These are the activations of a small neural network, seen along a few directions. Each row is one input.
Each table varies a few parts of the input and shows all the possible inputs, shuffled.
A made-up example of a description, with smaller parts first: one of 2 separate values, together with either a single point or one of 11 places along a line or (one of 5 places around a ring, together with one of 6 places along a line).
Shared parts are said once, and a part with two or three values counts as separate values.
In the rows, zero is written as 128.

Other details of the inputs vary at random and push rows far along two fixed directions, the same in every table; ignore that.

Table:
row 1: [133 143 160 124 126 140 131 123 136 123 138 128]
row 2: [143 130 144 123 130 141 132 117 139 126 127 122]
row 3: [140 143 158 122 125 140 129 124 137 125 138 128]
row 4: [110 112  84 142 116 113 138 139 133 142 119 137]
row 5: [136 128 151 110 122 134 114 122 132 133 131 140]
row 6: [137 141 167 121 128 132 122 120 137 121 134 136]
row 7: [116 125  87 146 132 112 139 138 130 135 130 119]
row 8: [144 133 148 120 129 140 132 120 136 122 130 121]
row 9: [119 113  84 145 118 123 141 134 126 135 119 126]
row 10: [134 126 145 120 113 142 129 123 142 137 127 143]
row 11: [140 125 144 111 125 140 118 116 129 128 125 131]
row 12: [142 133 152 124 122 138 134 114 144 123 122 133]
row 13: [117 114  79 140 123 121 137 135 121 135 121 122]
row 14: [139 121 147 116 116 139 127 118 139 132 118 139]
row 15: [ 99 160 170 125 208  71  61 172  37  79 158 107]
row 16: [115 116  97 132 135 108 121 138 112 130 118 126]
row 17: [134 132 149 119 120 140 120 122 134 130 132 138]
row 18: [120 126  90 149 128 117 145 139 125 127 122 115]
row 19: [113 115  92 142 126 116 134 138 119 131 116 129]
row 20: [113 122  96 131 130 112 120 138 115 133 130 128]
row 21: [141 126 145 124 127 146 140 110 144 131 126 123]
row 22: [136 135 161 119 134 141 127 117 136 128 138 128]
row 23: [114 118  81 138 120 120 135 139 125 139 129 128]
row 24: [139 134 141 128 118 146 146 117 144 126 125 125]
Each input here is: one of 2 separate values, together with either a single point or one of 5 places along a line or one of 6 places around a ring.
Changing only the choice among 2 separate values turns row 3 into row 18. The same change can be made to row 15. Which row results?
> row 8

Table:
row 25: [115 125  85 157 122 105 162 132 165 145 125 127]
row 26: [ 95 131 102 128 209  37  53 177  28  88 130 102]
row 27: [131 143 170 107 114 147 121 131 137 137 149 142]
row 28: [ 91 141 101 125 196  56  53 186  11  87 152  99]
row 29: [136 133 189 105 131 123 114 121 144 130 135 145]
row 30: [131 105  76 158 122 144 171 120 125 127  94  97]
row 31: [122 134  79 161 124 109 174 126 171 132 125 114]
row 32: [146 160 162 125 135 147 143 115 158 123 160 118]
row 33: [105  99  82 149 102 119 142 133 142 147 101 157]
row 34: [110 110  83 148 101 115 156 147 152 143 110 148]
row 35: [153 127 170 112 169 157 125 101 113 112 132  95]
row 36: [128 124 178 106 131 147  99 111 129 143 146 151]
row 37: [138 149 184 130 125 132 128 126 142 116 134 140]
row 38: [137 136 177 104 128 142 115 124 143 140 156 143]
row 39: [122  99  64 129 112 114 137 115 147 151 101 135]
row 40: [145 129 163  98 107 153 107 112 120 125 119 144]
row 41: [103 102  79 150  93 130 145 136 136 153 109 152]
row 42: [156 123 177 121 150 149 132 106 113  99 104 106]
row 43: [105  97  81 143 115 112 138 126 149 157 106 150]
row 44: [164 126 154  90 127 150 104 113 133 134 142 126]
row 45: [142 132 156  90 114 158 105 111 121 131 134 138]
row 46: [126 111  79 148 141 142 160 120 114 123 116  88]
row 47: [146 127 168  87 132 148  93 104 122 131 142 137]
row 48: [134 160 178 124 126 145 124 126 136 127 159 128]
row 49: [137 104  67 133 103 117 139 135 135 135 100 131]
row 50: [143 164 172 134 118 147 144 125 143 111 140 124]
row 51: [ 99 106  78 141 103 133 139 134 133 155 127 145]
row 52: [ 71 162 121 165 193  54  83 196  34  86 152 110]
row 53: [157 118 163 118 153 146 140  92 135 116 104 101]
row 54: [147 125 173  96 118 141 101 111 122 117 112 149]
row 55: [133 138 179 114 109 143 122 133 134 129 134 148]
row 56: [145 158 174 133 127 136 142 123 149 104 133 129]
row 57: [136 109  64 133  96 128 141 138 130 141 107 126]
row 58: [117 147  75 161 114 131 171 138 153 133 144 110]
row 59: [115 128  77 157 121 123 159 134 159 153 149 123]
Changing only one part turns row 48 into row 25. The same change can be made to row 45. Which row results?
> row 39
What is each input in this table made of?
> one of 5 places around a ring, together with either a single point or one of 6 places along a line
List by row number the other rows that have the place on the ring of 5 in common with row 37.
> row 33, row 34, row 42, row 49, row 54, row 56
Change only the place on the ring of 5 in row 43. List by row number the other rows that result.
> row 33, row 36, row 41, row 51

Table:
row 60: [115 113  85 130 118 101 114 144 119 139 119 144]
row 61: [158 117 131 118 100 172 149 104 154 143 123 124]
row 62: [113 138  93 150 141 118 143 140 122 123 141 112]
row 63: [152 110 136 121 105 153 154 100 164 135  99 136]
row 64: [109 134 108 160 144 106 147 146 131 125 128 120]
row 65: [121 124  82 129 142 103 123 143 127 138 148 116]
row 66: [ 95 107  98 134 123 113 114 145 111 142 125 149]
row 67: [110 124  84 131 141 115 118 137 114 142 143 118]
row 68: [110 116  90 127 116 107 114 149 118 141 128 142]
row 69: [113 138  95 151 132 119 141 149 117 127 143 113]
row 70: [126 147 153 104 165 118  81 132  80 109 152 113]
row 71: [111 140  99 151 127 115 142 149 118 122 135 117]
row 72: [133 113 126 112  82 157 139 118 161 160 125 160]
row 73: [111 135 102 152 131 100 140 145 128 119 122 125]
row 74: [105 137 103 158 144 108 148 144 133 124 137 117]
row 75: [118 131 168 107 154  99  70 138  84 114 126 144]
row 76: [164 148 229  85 133 163  97 107 111 103 135 127]
row 77: [157 116 137 122 108 163 153  92 164 141 120 123]
row 78: [152 112 139 125 109 156 160 101 168 141 105 129]
row 79: [121 165 190 124 164 106  91 150  84  90 147 124]
row 80: [110 137  98 156 144 110 144 138 128 125 140 114]
row 81: [168 146 229  84 148 165  96  98 115 106 141 119]
row 82: [152 117 139 123 106 161 162  97 171 143 114 124]
row 83: [110 128 172 110 149 109  74 138  82 117 131 149]
row 84: [157 117 132 120  95 162 149 106 159 134 107 135]
row 85: [156 114 135 119  97 155 150 101 164 134 101 138]
row 86: [110 132 105 155 137 101 144 143 128 120 121 125]
What is each input in this table made of?
> either one of 3 separate values or one of 6 places around a ring or (one of 2 separate values, together with one of 9 places around a ring)
Change only the choice among 2 separate values in row 63. List by row number the other rows that result.
> row 86
